A small network was shown many inputs. Here are its activations along a few directions, one row for each input.
Each table varies a few parts of the input and shows all the possible inputs, shuffled.
A made-up example of a description, with smaller parts first: line(6) and (point or ring(11) or (values(3) and ring(5))).
Shared parts are said once, and a part with two or three values counts as separate values.

Other details of the inputs shift rows strongly along two fixed directions, in all tables alike. That doesn't count.

A family of inputs:
r1: -9 72 11 14 17 -29 43 38 16 -17 -20 27 -43 29
r2: -44 21 6 5 -42 13 -34 30 -8 44 24 -27 -12 35
r3: 32 -5 -31 0 40 -28 33 -17 -3 -47 -38 28 2 -28
r4: 23 -53 -5 18 2 38 -44 -21 -2 11 41 -6 21 -50
r5: 16 -45 -16 13 0 38 -44 -27 5 9 44 -11 23 -51
r6: -8 35 27 11 -42 22 -17 20 -27 61 24 -27 0 33
r7: 20 15 -28 -22 26 -15 -12 -58 -25 -28 -36 49 -5 -27
r8: -23 8 32 4 -21 30 2 50 30 37 18 -33 13 38
r9: 20 -64 -6 -15 7 -10 -23 0 19 10 17 -37 43 -24
r10: 18 12 -19 -11 39 -24 -19 -57 -18 -27 -43 41 -4 -22
r11: 37 0 -22 -19 26 -36 8 -25 29 -51 -35 32 6 -26
r12: -34 14 10 -1 -29 2 19 55 8 37 46 -34 -11 16
r13: -15 36 32 14 -35 18 -22 21 -24 58 24 -29 4 33
r14: -4 -72 -10 6 19 14 8 -12 1 16 13 -32 40 -27
r15: 1 -61 -23 5 -21 -8 -38 -40 -15 15 17 -25 16 -12
r16: 32 -16 -6 -19 24 -12 20 -25 22 -47 -43 53 6 -22
r17: 14 -44 -13 19 6 31 -48 -31 14 10 42 -20 23 -49
r18: -38 10 38 1 -19 32 6 46 19 23 19 -47 -2 28
r19: 28 7 -23 -7 18 -34 -9 -68 -18 -43 -21 44 -5 -5
r20: -11 91 13 5 10 -2 -2 7 -18 -1 -32 35 -33 38
r21: 14 -43 0 -2 -7 -4 -39 -44 -25 33 13 -23 33 -26
r22: 7 -13 -20 -4 39 -30 39 -43 24 -36 -28 41 -13 -29
r23: 34 10 -25 -12 37 -14 -9 -54 -27 -19 -45 45 -8 -17
r24: -22 64 18 18 18 -11 53 24 24 -13 -26 36 -42 33
r25: 20 -1 -34 -11 30 -29 29 -20 -2 -54 -29 34 5 -38
r26: -28 9 20 17 -57 15 -24 30 -26 36 27 -20 -16 41
r27: -42 -2 28 8 -27 19 28 47 8 42 37 -20 -11 21
r28: 21 -63 -16 -26 -9 -1 -16 1 14 9 24 -29 41 -29
r29: 30 -50 -13 23 12 40 -40 -24 4 18 35 -16 22 -40
r30: -29 67 10 3 2 -8 55 21 22 -19 -17 43 -42 23
r31: 13 -51 -17 -14 -15 1 -33 -43 -34 14 36 -14 27 -8
r32: -21 13 12 22 -48 16 -20 28 -21 43 23 -29 -16 50
r33: -32 73 7 7 -1 5 50 25 12 -31 -25 37 -25 20
r34: -6 -77 -7 -2 3 17 10 -9 -8 11 19 -21 38 -36
r35: 23 -9 -26 -11 17 -24 -16 -39 -24 -33 -46 59 -16 -17
r36: 33 -68 -13 -15 2 0 -13 4 12 17 15 -35 39 -20
r37: 7 -69 -14 -6 2 -1 2 6 -16 6 25 -31 36 -40
r38: -19 22 27 5 -46 17 -21 23 -36 36 45 -17 -5 47
r39: 6 -71 1 -14 8 9 -15 -12 27 14 11 -29 43 -20
r40: 2 -66 -19 -9 8 -20 3 -9 9 20 34 -37 19 -36
r41: 16 -73 -20 -4 13 -12 9 -1 0 28 27 -35 17 -28
r42: 32 -2 -18 -20 32 -29 16 -26 14 -61 -36 17 -8 -32
r43: 22 -5 -33 -2 4 -29 -9 -56 -17 -44 -36 48 -15 -11
r44: 9 -64 -17 3 18 -4 -1 3 -8 11 19 -41 40 -30
r45: 32 -16 -11 -13 39 -2 32 -31 13 -49 -51 28 -9 -19
r46: 44 2 -22 -4 25 -26 -3 -59 -29 -35 -27 47 -7 4
r47: -17 74 13 11 14 -34 39 35 20 -21 -18 26 -42 24
r48: 0 67 18 2 1 6 35 31 34 -21 -38 37 -24 41
r49: 21 -19 -21 1 44 -22 46 -35 15 -28 -36 43 -15 -21
r50: 3 88 17 41 13 25 -8 16 19 -22 -7 40 -36 16
r51: -4 -62 -20 -5 0 -5 -49 -25 -16 24 6 -19 20 -14
r52: -12 11 28 -7 -39 13 -3 66 13 28 31 -30 9 25
r53: -10 17 26 3 -23 11 -6 64 21 33 25 -41 12 35
r54: -34 76 10 14 3 -2 47 21 20 -30 -26 30 -26 22
r55: 26 -9 -17 -24 23 -11 20 -32 29 -48 -40 48 8 -23
r56: -10 83 17 11 -7 -19 -1 -3 -15 -23 -14 36 -32 52
r57: 8 -75 -12 -10 4 -13 6 2 -5 20 33 -25 18 -37
r58: -15 32 35 6 -51 21 -20 23 -33 54 29 -18 0 24
r59: 39 -11 -10 -22 29 -24 20 -14 -1 -61 -38 29 -9 -32
r60: 16 -66 -13 -27 -2 5 -8 -1 -1 -2 22 -44 27 -35
r61: 13 -40 -7 -5 -15 -3 -35 -48 -22 32 19 -23 31 -30
r62: 2 -64 -16 9 -13 -10 -42 -35 -19 15 12 -24 18 -8
r63: 7 76 15 -1 5 -6 36 44 10 -35 -34 14 -41 32
r64: -48 4 28 14 -14 12 20 41 20 42 32 -32 -8 26
r65: -41 19 4 -2 -46 20 -31 34 -17 43 25 -20 -10 34
r66: 17 -40 -9 -12 -20 4 -32 -43 -31 32 20 -15 32 -31
r67: 29 -9 -26 11 21 -32 -11 -52 -17 -38 -44 42 -13 -1
r68: -14 65 31 -4 -3 12 42 34 13 -38 -34 32 -39 27
r69: -20 81 10 14 12 -22 34 39 9 -34 -25 20 -24 22
r70: 0 83 16 13 -2 -14 3 1 -20 -18 -15 38 -32 57
r71: 24 -8 -14 -18 28 -18 16 -37 37 -47 -41 41 7 -21
r72: 18 1 -31 -4 35 -36 26 -26 6 -54 -31 26 4 -36
r73: -40 38 15 -1 -32 22 -30 18 -17 51 29 -32 -4 26
r74: -27 15 7 8 -35 22 -28 39 -19 52 16 -24 -14 44
r75: -16 17 29 2 -17 18 3 64 5 23 24 -55 -3 30
r76: 20 -11 -14 -24 28 -5 28 -34 15 -58 -42 33 -6 -29
r77: -13 -71 -8 3 16 9 3 -15 4 11 15 -33 41 -31
r78: -7 79 23 -1 9 -15 25 40 17 -41 -30 12 -36 28
r79: -39 13 31 -4 -29 33 10 42 22 22 24 -47 -4 25
r80: -30 8 36 4 -16 37 11 49 15 27 17 -47 -2 33
r81: -33 17 12 11 -29 17 -33 39 -16 49 16 -25 -9 45
r82: 1 -74 -16 4 12 19 14 -12 -2 18 12 -31 37 -27
r83: -12 87 16 -3 -6 1 0 9 -27 -5 -28 46 -37 28
r84: -24 31 27 37 -19 46 -40 33 17 31 49 -28 -4 9
Each input here is: ring(6) and (point or ring(5) or (values(2) and line(4))).
- Changing only the ring(6) part turns r35 into r51. The same change can be made to r4. Which row results? => r84
- Changing only the ring(6) part turns r41 into r47. The same change can be made to r45. Which row results? => r18
- Change only the line(4) part in r39. List by row number the other rows that result. => r18, r64, r77
- Change only the values(2) part in r54. List by row number the other rows that result. => r72
- Change only the ring(5) part in r2. List by row number the other rows that result. => r15, r19, r61, r73

A family of inputs:
r85: -19 -44 -6 -6 -32 0 -14 28 -17 34 49 -51 15 -5
r86: -3 -96 -23 -6 0 -12 -9 -21 0 28 25 -31 26 -25
r87: -25 8 9 1 -5 0 36 12 -2 13 -10 11 -16 20
r88: 17 -13 9 4 -9 14 -22 28 7 22 32 -40 22 -5
r89: 3 37 3 7 -9 17 -43 -35 -17 1 -5 29 -5 -3
r90: -15 27 2 17 5 -23 24 13 -10 5 6 -1 -18 16
r91: 24 61 -8 -17 6 -47 24 3 2 -62 -50 57 -31 18
r92: 12 21 12 -15 6 8 -1 4 24 -24 -21 6 2 0
r93: -30 11 26 9 -34 49 5 55 -1 36 48 -40 2 6
r94: 3 -31 -11 -15 2 -6 18 -8 -26 -3 1 -1 6 -21
r95: -36 -23 19 -1 -26 22 12 32 -6 47 15 -40 9 37
r96: -31 31 7 -2 -11 -10 31 12 -5 2 4 2 -12 11
r97: -37 -39 11 -12 -26 13 -5 24 -2 50 26 -57 26 20
r98: 4 -28 11 -3 -17 22 -27 23 25 12 22 -39 15 6
r99: -18 8 -4 -9 4 -17 27 -5 4 -1 -16 15 -9 2
r100: 14 -55 -26 2 33 -32 7 -33 -5 4 -8 -1 10 -24
r101: 14 -15 2 -23 -10 -6 12 3 -18 -3 -7 1 10 3
r102: 22 -30 -31 -3 -3 -20 -48 -66 -39 -1 -6 24 2 -10
r103: -23 -48 5 14 -16 29 -16 22 26 41 50 -43 16 -7
r104: -7 78 32 18 -4 11 2 54 24 0 -9 -5 -26 46
r105: -11 55 21 21 -26 39 -32 -10 -22 17 3 27 -20 26
r106: -5 35 7 23 -28 21 -54 -12 -14 13 16 14 -14 17
r107: -38 80 27 16 -14 21 30 40 22 -2 13 7 -25 20
r108: 3 70 14 0 -11 -26 14 41 -9 -7 -14 8 -22 40
r109: 27 78 5 -14 15 -12 22 1 22 -64 -47 57 -19 -5
r110: -10 26 8 25 17 6 9 20 24 9 7 3 -15 7
r111: -40 75 28 13 -11 21 25 43 32 7 3 11 -26 27
r112: 41 -22 -24 -39 20 -40 8 -39 -11 -43 -36 27 17 -32
r113: -4 -56 -15 -5 2 -15 -4 -10 4 7 -4 -18 15 3
r114: 0 -20 -16 -22 1 -18 9 -9 -19 -8 3 -6 11 -28
r115: -11 9 13 23 10 16 -7 28 22 18 7 -22 1 19
r116: 0 -1 -3 -1 -21 8 -30 -38 -49 23 -1 17 -4 15
r117: 8 -44 4 -24 -5 2 3 -4 -10 10 -9 -20 17 7
r118: 8 -28 -6 7 21 17 22 -25 7 -15 4 14 8 -35
r119: 27 -40 -30 -2 47 -42 8 -43 -3 -25 -44 17 8 -14
r120: 19 -10 -13 10 23 -1 -6 -1 1 -10 13 -7 6 -35
r121: 20 40 -16 12 10 -30 -29 -48 -40 -7 -28 43 -23 14
r122: 24 -41 -17 -1 44 3 23 -47 17 -30 -28 41 7 -45
r123: 12 28 19 -6 -11 23 10 25 8 -11 -2 9 0 5
r124: 31 -40 -27 1 44 -14 -2 -44 29 -50 -37 33 8 -32
r125: 16 27 6 -2 -13 4 -6 25 21 -23 1 6 -5 4
r126: -21 2 40 -1 -33 52 -8 53 15 40 29 -48 11 33
r127: -5 33 -2 6 1 -24 13 24 -18 0 4 -4 -17 10
r128: 10 -56 -29 -4 16 -31 11 -38 -6 -18 2 7 8 -32
r129: -26 64 24 6 0 16 18 29 31 -11 -20 14 -17 29
r130: -4 -63 -6 -10 -11 30 -22 6 -1 29 52 -57 42 -48
r131: -8 32 7 27 14 6 13 18 14 0 18 -1 -13 0
r132: -12 45 6 13 -13 11 5 38 15 -16 16 2 -21 3
r133: 40 11 -16 -11 40 -49 12 -28 -2 -47 -59 35 -13 2
r134: 7 40 -14 -8 -2 -19 -24 -52 -38 -13 -30 48 -17 9
r135: 14 16 0 27 -2 12 -56 -30 -22 21 11 7 -1 -1
r136: 9 -29 -4 -32 0 -15 -1 -12 -2 -4 -16 -15 18 -2
r137: 8 -59 -19 -8 18 -12 27 -41 -18 -8 -6 10 13 -33
r138: -4 6 10 5 16 22 18 1 22 -14 -23 17 -3 6
r139: -8 -77 -9 12 -8 24 -18 -1 12 29 61 -49 31 -36
r140: 15 -49 -9 -21 -5 -18 -15 -5 0 -2 -3 -23 15 3
- Changing only one part turns r99 into r86. The same change can be made to r111. Which row results? => r103
- What do these inputs look like to the network? => values(2) and line(4) and (point or ring(6))
- Change only the values(2) part in r125. List by row number the other rows that result. => r91
- A walk changes only the ring(6) part. It starts at r126 and steps to r123. List the rest of the walk in order. => r93, r118, r122, r138
- A walk changes only the line(4) part. It starts at r135 and steps to r106. List the rest of the walk in order. => r89, r105
